These are the activations of a small neural network, seen along a few directions. Each row is one input.
Each table varies a few parts of the input and shows all the possible inputs, shuffled.
A made-up example of a description, with smaller parts first: one of 8 places around a ring, together with either a single point or one of 11 places around a ring or (one of 3 separate values, together with one of 4 places along a line).
Shared parts are said once, and a part with two or three values counts as separate values.
In the rows, 128 means zero.

Other details of the inputs shift rows strongly along two fixed directions, in all tables alike. That doesn't count.

A family of inputs:
row 1: [ 73  90 130 149 140 124 104 122 170 158  60 123 150 126 138]
row 2: [176 174 120 148  98 129 121 158  81 122 191 110  90 141 109]
row 3: [143 169 115 163 117 174 141 118  75 159 137 108 109 138 109]
row 4: [108 115 127 124 139  85  92 121 204  97 101 134 164 125 124]
row 5: [107 144  99 145 107 140 146 158  70 125 155 104 135 147 102]
row 6: [140 116 140 156 142 134  59 113 198 148  74 127 124 124 135]
row 7: [148 134 144 101 111 101 165 150 120 129  65 162 132  98 195]
row 8: [156 155 207 131 122 106 129 152 138 107 100 164 137 135 217]
row 9: [156  64 162 102  79 121 138 124 120 124 134 100 142  65 239]
row 10: [105 162  88 128 127 129 170 125  97 112 164 103 155 145  86]
row 11: [136 192 123  93 105 151 194 125  71 147 160 129 110 134 120]
row 12: [172 146 170  96  95  84 139 178 145 100 102 175 126  95 197]
row 13: [103  93  76 161 151 123  86  95 175 162  63 110 139 111 100]
row 14: [166 100 179 155 147 140 111 134 124 140  80 136 116 107 161]
row 15: [131  82 162 143 128 116 142 175 103 101 122 141 110 126 159]
row 16: [176 139 152 150 114 102  97 152 122 132 116 138  93 125 174]
row 17: [153 117 216 129 144 117 156 145 109 106  90 162 144 120 201]
row 18: [112 112 124  89 154 141 129  84 163 146 122 142 136 114  81]
row 19: [115  77 111  95 150 112 113 107 197 119  85 150 165  90  89]
row 20: [ 92  98  94 127 168 129 136  94 158 100 154 120 143 136  63]
row 21: [111 185 126 127 125 141 186 113  71 135 173 112 128 156 114]
row 22: [ 71  78  88 156 135 125 116 136 173 126  80 116 143 129 113]
row 23: [139 158  84 164 107 151 169 145  68 131 168  99  83 133 100]
row 24: [122 128 101  89 144 108  82 103 205 132 100 153 140 115 120]
row 25: [148 127 149 112  97 101 196 176 126 106  72 164 115  90 204]
row 26: [107 111 112 120 158 121 133 109 136 103 155 118 163 131  70]
row 27: [ 69  96 101 153 147 159  85  97 175 159  67 119 168 140 100]
row 28: [120 149 121  91 137 126 107 104 193 149 128 147 129 125 112]
row 29: [ 92 124 127 134 140 131  70 115 170 149 135 119 128 156 104]
row 30: [134 170 120 125 114 137 102 145  69 124 197 118 101 175 114]
row 31: [ 90 135 110 136 148 147 134  86 157 140  97 120 172 147 105]
row 32: [ 83 119  82 143 134 139 108 116 115 149 120 112 144 148  95]
row 33: [166  87 158 149 144 108 111 142 118 136  89 138 110 105 159]
row 34: [114  94  88 166 131 116 107 124 171 145  70 107 146 102 102]
row 35: [155 175 134 146 120 141 111 129 107 154 177 112  82 145 114]
row 36: [165 138 163 103  97  90 151 175 154  96 106 181 101 100 203]
row 37: [132 173  85  97 106 140 179 137  90 125 157 123 136 122  93]
row 38: [141  83 111 151 148 125 102 123 145 131 117 111 130 109  83]
row 39: [135 200 152 117 124 128 148 126  90 120 204 127 111 165 128]
row 40: [117 112 111 131 135 145 123 141  84 119 183 108 136 150  67]
row 41: [147 146 188 140 111 134 101 166 112 127 119 147 118 151 188]
row 42: [142  86 138 114  54 120 157 129 123 138 113  90 150  70 252]
row 43: [ 95 107 140 120 171 126 127  85 156 132 132 127 152 134  91]
row 44: [163 148 152 143 137 152 147 132  59 150 176 111  83 133 110]
row 45: [133 110 158 122 152 102 141 123 113 110 124 150 144 126 147]
row 46: [134 125  86 156 125 130  94 121 166 127 150 111  93 138  85]
row 47: [144  88 180 136 132 106 123 168  85 121 106 152 124 127 182]
row 48: [118 128 138 141 120 100 186 157 120  95 101 137 131 120 176]
row 49: [142 194 107  89 127 172 121 105 130 140 180 136 121 153  88]
row 50: [148 132 182 135 109  74 150 172 145  77 111 163 116 122 210]
row 51: [ 87 126  88 130 151 116 131  94 149 132 106 119 165 139 106]
row 52: [127 134 148 134 144 177 122 131  66 135 169 121 125 159 102]
row 53: [103 112 106 134 126 117  69 135 168 118 134 113 144 150  90]
row 54: [128 189 107 113 133 126 123 110  96 111 206 120 122 172  96]
row 55: [120  93  85 100  82 140  83  77 185 143 175  73 152 101 161]
row 56: [108 123 106 106 136 150 130  92 186 155  61 141 164 118 114]
row 57: [162 102 174 101 117 101 178 165 125  93  96 178 108  86 186]
row 58: [ 93 100 130 129 160 151 103 109 123 148 148 112 131 148  78]
row 59: [119  55  96 157 164 126  95 108 190 128  93 113 118 108  81]
row 60: [126 160 112 137 104 141 124 158  87 105 206 117  90 170 105]
row 61: [133 166 118 155 119 152 149 124  78 162 143 100  96 130 112]
row 62: [153 158 139  90 135 173 156 109  88 132 162 144 123 134 100]
row 63: [161 160 126  85 126 141 166 123  58 124 183 149 109 129 107]
Description of these inputs: one of 3 separate values, together with either a single point or (one of 4 places along a line, together with one of 5 places along a line).
The inputs of row 56 and row 62 match in every part but the choice among 3 separate values. If row 13 is changed in the same way as row 56 into row 62, which row does it become?
> row 33
The inputs of row 5 and row 40 match in every part but the choice among 3 separate values. If row 31 is changed in the same way as row 5 into row 40, which row does it become?
> row 17
Change only the choice among 3 separate values in row 29. List by row number the other rows that result.
> row 1, row 58
Change only the place on the line of 4 in row 2. List by row number the other rows that result.
> row 4, row 12, row 53
Start at row 35 and move only the place on the line of 4, one step at a time. The first step leads to row 29. Which rows follow, in order?
> row 39, row 28

A family of inputs:
row 64: [120  61 124 144 148  96  60 126 190 134  79 129 135 114 132]
row 65: [137 113 188  92 146  95 133 124 186 105  92 173 148 114 176]
row 66: [149 175 146  84  98 129 150 134 112 126 135 158 136 119 168]
row 67: [145  87 190 169 117 108 141 193  93 110  71 149 119 120 209]
row 68: [131 167 120 152 135 169 152 133  56 157 159 114  94 152  78]
row 69: [151  94 170 146 109 105 119 179 101 124 116 135 100 110 177]
row 70: [105  89 153 147 163 106  60 135 211 120  69 147 146 144 122]
row 71: [ 96  81 106 115 137  93 133 126 213 114  60 145 156  91 125]
row 72: [144 158  99 152  97 158 137 115  75 143 196  70 109 136 118]
row 73: [140 190 130 163 121 165 180 135   7 151 187  96 101 162 108]
row 74: [161 163 166  92 127 124 166 129  99 101 162 161 125 123 144]
row 75: [ 88 114  75 107 158 149 142  63 149 132 159  95 171 125  53]
row 76: [116 107 139 106 104 109 150 126 152 134  64 132 172  89 197]
row 77: [126 129 158 154 156 121  97 122 160 146  66 153 126 130 135]
row 78: [103  78 112 156 133 116  89 118 144 136 122  94 141 124 119]
row 79: [129 100 144 138 133 111  59 112 232 140  83 129 131 117 161]
row 80: [ 70 118  59 159 172 183 105  69 135 171 133  89 134 160  24]
row 81: [157 137 184 111 108  67 163 172 150  85  80 186 129  97 218]
row 82: [ 88  81 104 101 124 130 124 101 193 142  55 133 173  96 156]
row 83: [106 115  74 149 164 150  80 109 140 135 146 106 136 161  31]
row 84: [157 156 165 149 126 127 120 170  81 108 149 147 108 152 135]
row 85: [102 109  58 147 128 171  93  78 154 154 159  73 123 135  72]
row 86: [ 75  87  50 145 150 163  76  82 144 146 174  78 131 153  32]
row 87: [143 177 117 148 143 158 142 125  58 153 161 118  98 161  83]
row 88: [132 198 141 139 145 158 129 122  80 146 177 127  95 180  89]
row 89: [162 102 198 105 117  98 181 166 118 105  82 170 129  82 206]
row 90: [140 180 148  98 113 102 169 149 120  93 165 157 116 143 150]
row 91: [ 82 141  50 117 133 133 159  89 136 118 171  92 155 134  58]
row 92: [ 94 122  64 131 159 150  49  80 166 141 185 100 129 157  24]
row 93: [181 152 136 140  98 131 128 146  92 135 156 114  92 123 164]
row 94: [165 122 172  98 130 102 167 142 116 106 108 163 133 102 176]
row 95: [140 129 148 105 122 138 192 132  76 110 154 137 127 116 154]
row 96: [104  59 132 161 152 117  82 146 184 130  53 133 144 118 110]
row 97: [197 208 153 134  82 149 146 156  42 124 217 121  72 141 163]
row 98: [153 164 128  86  99 130 162 137  94 132 133 144 133 118 160]
row 99: [130  89 167 174 126 105 125 168 113 117  78 125 142 123 173]
row 100: [101 116 132  83 132 113  96 101 226 139  71 157 170 117 150]
row 101: [124 138 121 116 106 116 195 150  94  99 140 136 122 119 159]
row 102: [123 113 113 110 134  85 143 130 176 105  86 150 145 106 139]
row 103: [157 125 133 145  99 138 124 145 118 141 134 110  98 110 152]
row 104: [154 209 111  82  77 173 202 146  15 135 218 121 105 137 116]
row 105: [ 97 120  96 127 156 137  54  96 175 136 176 108 125 164  58]
What is each input in this table made of?
> one of 6 places along a line, together with either one of 3 separate values or one of 4 places along a line
The inputs of row 68 and row 87 match in every part but the place on the line of 6. If row 96 is changed in the same way as row 68 into row 87, which row does it become?
> row 83
Change only the place on the line of 6 in row 71. List by row number the other rows that result.
> row 81, row 90, row 91, row 101, row 102
Start at row 76 and move only the place on the line of 6, one step at a time. The first step leads to row 82. Which rows follow, in order?
> row 104, row 98, row 66, row 100
Change only the place on the line of 4 in row 99. List by row number the other rows that result.
> row 72, row 73, row 78

A family of inputs:
row 106: [137 135 129 123 121 134 174 142  77 120 156 128 126 126 128]
row 107: [174 134 182 111 103 102 158 171 102 100 128 153 113 106 205]
row 108: [153 138 148 168 122 147 122 162  53 130 176 114  86 157 125]
row 109: [101  51 143 123 135  87 102 119 216 120  37 136 164  91 179]
row 110: [116 143  79 101 140 157 110  82 150 142 166 112 131 136  67]
row 111: [ 98  93 104 170 163 148  58  94 172 158 108  95 127 143  73]
row 112: [168 136 180 177 107 111 118 186  68 128 117 133  89 132 185]
row 113: [121 151 127 108 140 139 130 112 135 136 143 135 136 147 101]
row 114: [112 154  76 109 128 144 114  94 146 133 173 112 127 138  63]
row 115: [103 143  67 124 137 155 144 105 121 136 157 105 137 142  56]
row 116: [121 150 122 120 135 122 128 123 144 119 133 145 131 140 114]
row 117: [119 134 114 116 120 141 136 109 124 138 137 116 137 126 129]
row 118: [149 145 156 126  90 109 164 162  95 118 123 137 120 117 193]
row 119: [138 146 136 120 120 140 169 133  80 127 131 131 125 120 139]
row 120: [110  66 159 125 159  83  93 124 235 115  35 168 171 100 163]
The inputs of row 110 and row 107 match in every part but one. If row 113 is changed in the same way as row 110 into row 107, which row does it become?
> row 120
What is each input in this table made of?
> one of 3 separate values, together with either a single point or one of 4 places along a line
Which other rows agree with row 118 in the choice among 3 separate values? List them by row number.
> row 112, row 114, row 115, row 116
